A small network was shown many inputs. Here are its activations along a few directions, one row for each input.
In each table, some parts of the input vary, and every possible input appears once, in random order.
A made-up example of a description, with smaller parts first: ring(8) and (point or ring(11) or (values(3) and line(4))).
Shared parts are said once, and a part with two or three values counts as separate values.
In the rows, 128 means zero.

Other details of the inputs vary at random and push rows far along three fixed directions, the same in every table; ignore that.

Rows:
r1: [129 118 106 143 143  91  98  66 121 108  53 126 110  75]
r2: [146 121 133 115 111 161 176 159 144 154 180 103 132 153]
r3: [108 138 146 106 148 126  99 145 112 127 115 175 109 176]
r4: [169 106 111 136 120 145 174 156 129 172 160  95  91  90]
r5: [117 134 119 153 134  92  74  91 110 113  79 147 139  92]
r6: [118 134 132 122 144 108  94 130 110 132 102 165 104 133]
r7: [122 131 131 129 132 127 125 132 128 129 132 131 135 133]
r8: [107 140 149 112 122 151 141 147 143 103 165 130 168 188]
r9: [ 67 166 156 130 106 132 113 110 146  56 151 123 233 179]
r10: [143 120 109 153 115 124 141 117 131 128 141  98 142  86]
r11: [148 114 118 130 151 116 112 135 111 157 103 159  73 106]
r12: [148 109 107 138 125 114 135  85 133 127  84  97 110  74]
r13: [114 138 125 139 143  98  79 105 108 119  89 157 123 111]
r14: [175 105 120 120 124 156 180 172 129 196 162 107  71 114]
r15: [ 96 148 133 145 108 121 108 103 136  78 137 111 198 125]
r16: [165 113  98 159 124 113 127 119 113 168 110 109  85  48]
r17: [110 131 146 102 154 117  95 141 118 132 110 186 103 177]
r18: [141 125 149  87 123 169 171 186 133 173 180 130  97 190]
r19: [148 116 115 129 107 150 183 112 158 110 140  66 142 104]
r20: [139 118 127 113 151 118 114 150 105 161 108 167  69 135]
r21: [111 145 125 157  99 136 135 112 145  84 155  86 200 107]
r22: [134 121 145  94 156 130 116 160 117 170 117 183  67 174]
r23: [102 143 155 100 149 128  98 147 118 115 117 181 125 191]
r24: [108 136 130 135 146 100  81 105 113 112  92 166 131 133]
r25: [156 109  99 146 104 131 173  93 152 115 126  55 140  62]
r26: [135 127 141 109 115 166 182 165 149 143 190 108 138 169]
r27: [134 127 109 165 115 124 129 109 133 109 134  95 159  78]
r28: [ 93 150 151 119 117 140 129 131 139  91 154 127 191 179]
Description of these inputs: line(4) and (point or line(6)).
Changing only the line(4) part turns r21 into r16. The same change can be made to r11. Which row results?
> r22
List by row number the other rows that have the line(4) part in common with r15.
> r4, r6, r10, r17, r20, r25
Change only the line(6) part in r9. List by row number the other rows that result.
> r7, r13, r24, r26, r28
A walk changes only the line(4) part. It starts at r12 and steps to r1. List the rest of the walk in order.
> r25, r19

Rows:
r29: [143 115 124 115 124 144 168 125 149 143 139 105 124 129]
r30: [135 130 110 156 106 120 135 111 121 130 142  88 149  79]
r31: [ 95 134 144 108 143 110  91  98 147  92  91 166 151 182]
r32: [146 122 140  93 117 169 180 162 139 163 160  97  97 159]
r33: [ 94 142 147 123 109 135 137  99 157  78 135 109 199 164]
r34: [ 78 144 152 112 130 145 140 127 159  33 160 124 210 195]
r35: [104 134 131 142 137  92  72 109 119 129 103 169 141 129]
r36: [143 128 100 174 121 123 149 104 140  83 137  83 163  58]
r37: [126 112 127 124 148 107  99  91 137 113  79 154 129 140]
r38: [143 128 109 148 137 105  99 126  96 143  96 143  89  82]
r39: [123 132 133 111 136 116 106 118 112 139  83 139 103 125]
r40: [159 120  87 180 109 127 141 122 113 133 134  77 125  31]
r41: [148 118 138 110 154 140 121 186 112 176 139 181  64 155]
r42: [135 130 113 149 136  99  97 112  99 140  96 143 103  83]
r43: [120 134 143 101 110 154 158 130 147 118 152 108 146 167]
r44: [139 128 144  93 119 157 176 178 127 175 180 121 103 175]
r45: [126 127 132 127 144 113  96 135 116 156 123 168 110 137]
r46: [138 121 141 113 151 131 117 166 116 178 138 177  81 161]
r47: [135 130 121 139 117 148 171 137 137 101 159  87 142 115]
r48: [100 141 140 116 123 108  86 103 116 106  78 143 134 132]
r49: [160 118 112 155 117 143 148 150 131 160 165 106 126  92]
Describe the family of inputs behind these rows.
> values(3) or line(8) or (values(2) and line(5))
Change only the line(5) part in r30. List by row number the other rows that result.
> r38, r40, r42, r44
Which other rows belong to the same alternative as r48? List them by row number.
> r29, r31, r32, r33, r37, r39, r43

Rows:
r50: [ 88 142 162  80 135 127 105 113 135 103  94 156 137 202]
r51: [128 129 128 126 125 123 116 133 117 142 123 134 114 123]
r52: [132 129 131 120 155 119 105 140 101 141  99 166  82 135]
r53: [152 107 119 112 130 134 150 116 138 137 101 111  89 113]
r54: [118 130 115 152 135 102  86 100 120  95  92 138 139  91]
r55: [103 134 129 143 134 104  87  94 135  92 101 147 166 125]
r56: [104 145 126 146 138 103  85 100 112  87  92 147 150 114]
r57: [117 137 128 133 116 124 118 124 123 119 130 120 144 122]
r58: [150 118 129 123 132 142 149 149 129 168 142 130 104 135]
r59: [142 127 130 127 132 137 122 144 119 154 125 142 106 129]
r60: [140 125 125 129 123 147 170 142 135 135 161 102 133 132]
r61: [152 124 108 158 111 137 147 125 126 135 140  89 138  79]
r62: [126 125 125 125 154 108  94 129 110 122  92 166  89 124]
r63: [ 91 148 157 105 104 150 148 138 152 101 179 115 197 199]
r64: [125 129 128 123 125 125 139 129 127 134 139 122 127 131]
r65: [131 127 115 157 112 126 123 111 140 106 131 103 162  87]
r66: [131 124 110 153 114 127 150 107 146  96 148  87 165  92]
r67: [138 126 128 133 120 144 153 134 137 140 153 110 144 131]
r68: [128 128 120 132 123 118 135 121 125 132 132 117 126 113]
r69: [100 141 131 143 120 103  88  93 131 107 109 135 172 122]
r70: [145 120 120 131 120 146 164 147 138 124 159 101 121 113]
r71: [115 129 120 147 135 101  94  95 130  98 100 141 150 108]
r72: [119 134 127 130 126 118 116 127 117 125 121 130 125 119]
r73: [ 86 151 159 101 145 130 114 132 128  92 131 165 158 207]
r74: [150 112 124 119 140 133 150 146 129 151 137 132  92 127]
r75: [117 136 126 141 121 112  97 112 120 123 110 133 141 108]
r76: [135 125 123 131 140 123 129 127 119 138 120 135 114 123]
r77: [ 94 148 169  87 125 164 154 161 146 109 178 144 176 241]
r78: [145 119 128 114 143 120 104 149 105 183 104 164  58 125]
r79: [123 131 118 148 103 124 143 108 139 113 148  87 172  99]
r80: [139 120 122 122 131 126 134 100 130 129  87 114 109 111]
r81: [138 118 137 100 158 128 108 162 112 157 108 182  61 160]
r82: [143 116 133 117 121 152 163 152 149 150 165 118 126 148]
r83: [133 124 129 127 132 130 113 138 130 136 122 144 115 128]
r84: [147 113 126 113 141 139 158 153 131 149 145 132  90 139]
r85: [138 130 119 150 112 139 137 125 131 127 141 102 153 102]
r86: [146 120 125 126 111 141 163 142 138 160 162 101 125 120]
r87: [142 126 124 125 115 142 162 148 127 146 159 100 113 115]
r88: [140 127 118 142 134 123 119 126 112 133 113 130 112 100]
Describe the family of inputs behind these rows.
> values(3) and (point or (values(2) and line(6)))
Change only the values(2) part in r61. List by row number the other rows that result.
> r77
Change only the values(3) part in r55. List by row number the other rows that result.
> r67, r86
Change only the line(6) part in r62. List by row number the other rows that result.
> r54, r65, r70, r81, r83
